Each row below holds a small network's activations on one input, seen along a few directions.
In each table, some parts of the input vary, and every possible input appears once, in random order.
Descriptions start from the smaller parts, as in this example, which fits no table here: values(3) and (point or line(11) or (ring(5) and line(6))).
Shared parts are said once, and a part with two or three values counts as separate values.
In the rows, 128 means zero.

Other details of the inputs shift rows strongly along three fixed directions, in all tables alike. That doesn't count.

Rows:
row 1: [115 134 118 140 105 118 201 119 116 167 147]
row 2: [171  76 192 109 156 138 111 134 154  64  82]
row 3: [127 107 152 121 125 159 148 128 117 154 123]
row 4: [136 120 157 141  97 141 196 118 110 174 134]
row 5: [164 144 127 151 124  81  73 140 159  64 130]
row 6: [112 113 154 119 131 146 155 124 119 161 116]
row 7: [157 150  92 164  98  53 128 142 159  65 168]
row 8: [144 125 152 145  96 140 194 113 104 169 130]
row 9: [114 122 114 105 140 164  97 132 123 125 128]
row 10: [183  90 178 112 146 106 146 126 152  77  94]
row 11: [102 108 160 105 161 166 108 122 129 148  86]
row 12: [112 131 122 133 123 131 136 133 119 156 140]
row 13: [157  89 189 124 141  96 162 135 169  78  96]
row 14: [121 121 114 109 138 164  94 132 119 133 118]
row 15: [102 157  85 142 118 101 154 120 128 152 145]
row 16: [150  75 200 102 170 129 123 134 172  66  83]
row 17: [109 144 113 139 111 116 207 104 123 161 145]
row 18: [130 114 134 112 128 166 161 122 114 140 124]
row 19: [166 138 123 157 102  71 130 137 153  69 140]
row 20: [ 86 153  66 121 147 129  30 150 133 119 148]
row 21: [138 135 130 145 139  71  88 149 174  67 122]
row 22: [107 157 105 137 126 126  79 141 130 146 145]
row 23: [118 129 108 128 117 139 144 132 119 150 145]
row 24: [110 101 151  93 160 176 111 131 128 133 110]
row 25: [175 113 159 144 128  89 140 129 143  77 114]
row 26: [ 97 165  55 138 120 111  77 147 128 129 170]
row 27: [ 88 152 111 121 155 140  36 132 134 137 111]
row 28: [ 97 119 121 101 150 151 102 131 127 133 120]
row 29: [122 130 116 135 112 140 140 128 110 153 139]
row 30: [129 143 111 127 127 131 133 115  98 151 126]
row 31: [125 126 157 141 104 129 199 117 114 179 129]
row 32: [126 125 111 107 148 157  91 126 113 133 114]
row 33: [127  99 145  92 156 183 111 115 113 128 102]
row 34: [119 130 114 122 142 157  76 127 112 132 120]
row 35: [109 118 123 102 148 161 101 135 127 131 129]
row 36: [139 128 149 126 123 154 147 114 103 159 109]
row 37: [136 145 127 154  86 126 187 119 109 171 151]
row 38: [114 171  48 131 129 116  84 124 112 119 163]
row 39: [169 109 157 147 105  79 201 129 158  77 147]
row 40: [122 176  56 142 110  94 139 110 105 134 171]
row 41: [141 154 124 148 101 119 185 105  96 174 140]
row 42: [113 100 159 105 147 173 104 139 120 142 102]
row 43: [151 161 114 176  95  46 118 146 162  82 167]
row 44: [102 132 140 121 145 145  86 130 127 151 109]
Description of these inputs: line(4) and line(11).
Changing only the line(11) part turns row 42 into row 12. The same change can be made to row 26. Which row results?
> row 20
Changing only the line(11) part turns row 14 into row 13. The same change can be made to row 8. Which row results?
> row 44
Start at row 17 and move only the line(11) part, one step at a time. The first step leads to row 16. Which rows follow, in order?
> row 28, row 24, row 35, row 39, row 9, row 18, row 33, row 38, row 40
Which other rows does row 41 become when the line(4) part takes its other values? List them by row number.
> row 10, row 30, row 40
